Each row below holds a small network's activations on one input, seen along a few directions.
Each table varies a few parts of the input and shows all the possible inputs, shuffled.
A made-up example of a description, with smaller parts first: one of 6 places along a line, together with either a single point or one of 11 places along a line or (one of 2 separate values, together with one of 8 places around a ring).
Shared parts are said once, and a part with two or three values counts as separate values.
In the rows, zero is written as 128.

Other details of the inputs shift rows strongly along three fixed directions, in all tables alike. That doesn't count.

A family of inputs:
r1: [151 148 139  98 146  84 140 114 102 149 130 110 100]
r2: [106 107 112 149  97 177 113 126 142  89 123 154 161]
r3: [120 102 115 136 114 130 208  77 139 175  93 103 139]
r4: [ 92 120 129 180 149 115 105 121 118 212 126 157 184]
r5: [122 103 115 135 126 121 201  77 133 181  89 105 133]
r6: [123 101 123 153  96 180 128 136 155  85 130 147 161]
r7: [125 112 140 145 105 161  80 163 119  67 148 146 140]
r8: [135 132  94 131 110 152 129 112 160 135 128  95 134]
r9: [134 109  74 133  78 182 219 116 182  55  92  61 101]
r10: [170 141 158  51 149 117 162  95 129 193  97 112  88]
r11: [159 128 157  59 135  86 146 130  84 128 127  91  66]
r12: [109 124 149 174 129 145  93 153 135 127 141 177 187]
r13: [ 98 147 107 164 139 140 146  93 165 191  91 119 168]
r14: [149 146 138  97 144  90 140 105 107 147 142 108 101]
r15: [118 126 137 125 138 113  93 126 124 162 154 119 137]
r16: [126 155 160 115 160 117 129 130 124 184 110 126 124]
r17: [100 139 104 200 140  98 114 123 113 168 131 159 177]
r18: [156 164 162  54 160 110 147  96 131 179 104  80  83]
r19: [ 96 121 142 177 136 130 106 142 113 114 141 186 173]
r20: [112 135 108 163 146 127 192  91 145 165  87 116 141]
r21: [162 152 165  74 149 118 118 135  97 166 128 112  90]
r22: [114 119  84 171 118 124 121 127 148  99 151 139 142]
r23: [162 146 145  64 154 108 141  88 128 194 100 115  94]
r24: [139 132 174 101 141 131 113 147 116 132 142 157 141]
r25: [112 155 138 150 159  84 117 141 106 145 125 141 131]
r26: [110  95  81 165  96 143 160 110 158  99 141  97 141]
r27: [111 122 142 133 125 131  90 168  92  65 157 173 132]
r28: [147 117  89  91  95 191 212  98 191 103  76  42  85]
r29: [115 109 134 149 114 132  88 159 103  66 142 170 138]
r30: [154 136 104  99  99 151  86 170 140  52 175  84  91]
r31: [153 137 100 105  91 152  85 179 128  53 154  90  90]
r32: [119 127 151 117 130 145  93 143 107 109 140 168 141]
r33: [128 154 150 116 162  84 137 113 116 156 136 119 114]
r34: [125 158 184 113 149 116  84 156 125 132 146 155 122]
r35: [123  97 121 159  99 162 153 127 146  81 124 146 153]
r36: [100 103 102 176 110 162 155 102 158 180 112 120 177]
r37: [133 146 135 111 159 103  98 106 129 186 129 142 129]
r38: [131 118 136 118 143  92 138 116 110 152 132 115 114]
r39: [138 140 126 131 143 104 148 119 103 154 116 126 117]
r40: [123 103 114 124  92 163 157 113 135  72 112 131 127]
r41: [ 98 127  99 206 153 104 115 126 122 164 124 185 174]
r42: [126 120 151 121 124 137  85 137 108 113 131 165 140]
r43: [119 141 103 136 112 152  93 160 159  77 157  96 123]
r44: [103 100  83 164 101 158 136 110 175 143 125 104 164]
r45: [155 114 159  83 113 135 155 119 109  86 118 112  89]
r46: [157 121 101 101  94 145 172 140 129  71 120  82  83]
r47: [122 151 139 129 158  85 126 134 115 139 129 126 117]
r48: [125 139 126 150 151  81  74 165  94 116 154 168 123]
r49: [117 129  94 147 131 139 135  73 175 184 120 130 159]
r50: [148 149 188  67 151  95 143 132 112 125 127 128  79]
r51: [113 121  87 163 133 118 163  78 158 165 107 136 151]
r52: [136 140 143 132 155  85 102 158  89 137 145 169 119]
r53: [123 117 118 117 110 134 107 148 127 124 137 104 123]
r54: [133 139 129 138 149 111  60 174 109 133 148 167 128]
r55: [110 120 134 143 121 161 125 128 141 124 129 161 171]
r56: [159 127 104 108  94 161  91 187 123  48 153  93  82]
r57: [130 120 158 121 126 128 130 150 115  94 141 152 133]
r58: [154 122 166  93 123 125 130 160 110  77 138 136 103]
Each input here is: one of 2 separate values, together with either a single point or one of 8 places around a ring or (one of 4 separate values, together with one of 5 places along a line).
- The inputs of r45 and r7 match in every part but the choice among 2 separate values. If r50 is changed in the same way as r45 into r7, which row does it become? => r34
- The inputs of r30 and r14 match in every part but the choice among 2 separate values. If r42 is changed in the same way as r30 into r14, which row does it become? => r29
- Start at r16 and move only the place on the line of 5, one step at a time. The first step leads to r28. Which rows follow, in order? => r13, r18, r43

A family of inputs:
r59: [115 109  93 154  90 171 191 120 182 121 113  67 139]
r60: [162 149 155  75 134  90 147 119 102 121 145 117  96]
r61: [135 110 171 109 141 109 148 104 121 171 115 142 133]
r62: [169 114 122  67 108 115 132 155 101  57 168  96  67]
r63: [164 144 214  70 167  92 100 140  49 174 130 157 100]
r64: [145 125 147 106 125 142 110 155 101 104 130 157 122]
r65: [153 142 130  95 132 100 129 140 105 114 114 101  72]
r66: [ 88 146 153 170 169  96  79 124 112 162 134 203 174]
r67: [131 117  90 125 112 121 125 151 115  96 121 100  93]
r68: [156 124  99 102  90 179 124 176 158  34 129 106  88]
r69: [103 132 172 140 155  98  82 136  86 133 144 183 150]
r70: [122 123 118 132 151  85 114 131  91 172 129 139 124]
r71: [114 137 153 162 159  96  55 191 114 123 168 178 148]
r72: [119 100 147 138 123 136 192  69 138 190  96 129 166]
r73: [125 151 154  92 166 114 194  44 148 214  79 122 128]
r74: [154 107 130  79  97 151 147 143 149  62 127 103  81]
r75: [163 136 113 105 124 126 188  85 148 129  94  82  91]
r76: [135 145 135  95 103 140  94 201 115  13 168  81  68]
r77: [ 82 125  65 241 110 178  90 176 169  94 141 161 200]
r78: [121 146 149 143 150 121  62 173  95 124 144 199 146]
r79: [104  97 106 153  93 175 174  89 152  90 103 109 159]
r80: [138 109  86 119  89 175 116  98 176 133 132  86 134]
r81: [140 141 100 139 139 114 138  95 150 124 133 136 126]
r82: [154 137 151  56 131 125  80 115 117 159 145  97 101]
r83: [ 66 116  51 227  90 187 149 121 204  86 122 121 191]
r84: [113 138 138 144 150 120 179  87 161 216  99 115 159]
r85: [129 110 112 126 142 108 190  59 122 212 104 117 141]
r86: [ 84 154 130 220 145 120  56 187 102 152 156 180 187]
- What do these inputs look like to the network? => either one of 2 separate values or one of 8 places around a ring or (one of 3 separate values, together with one of 6 places along a line)
- Which other rows belong to the same alternative as r75? List them by row number. => r60, r62, r65, r67, r70, r81, r85
- Change only the choice among 3 separate values in r59. List by row number the other rows that result. => r76, r86
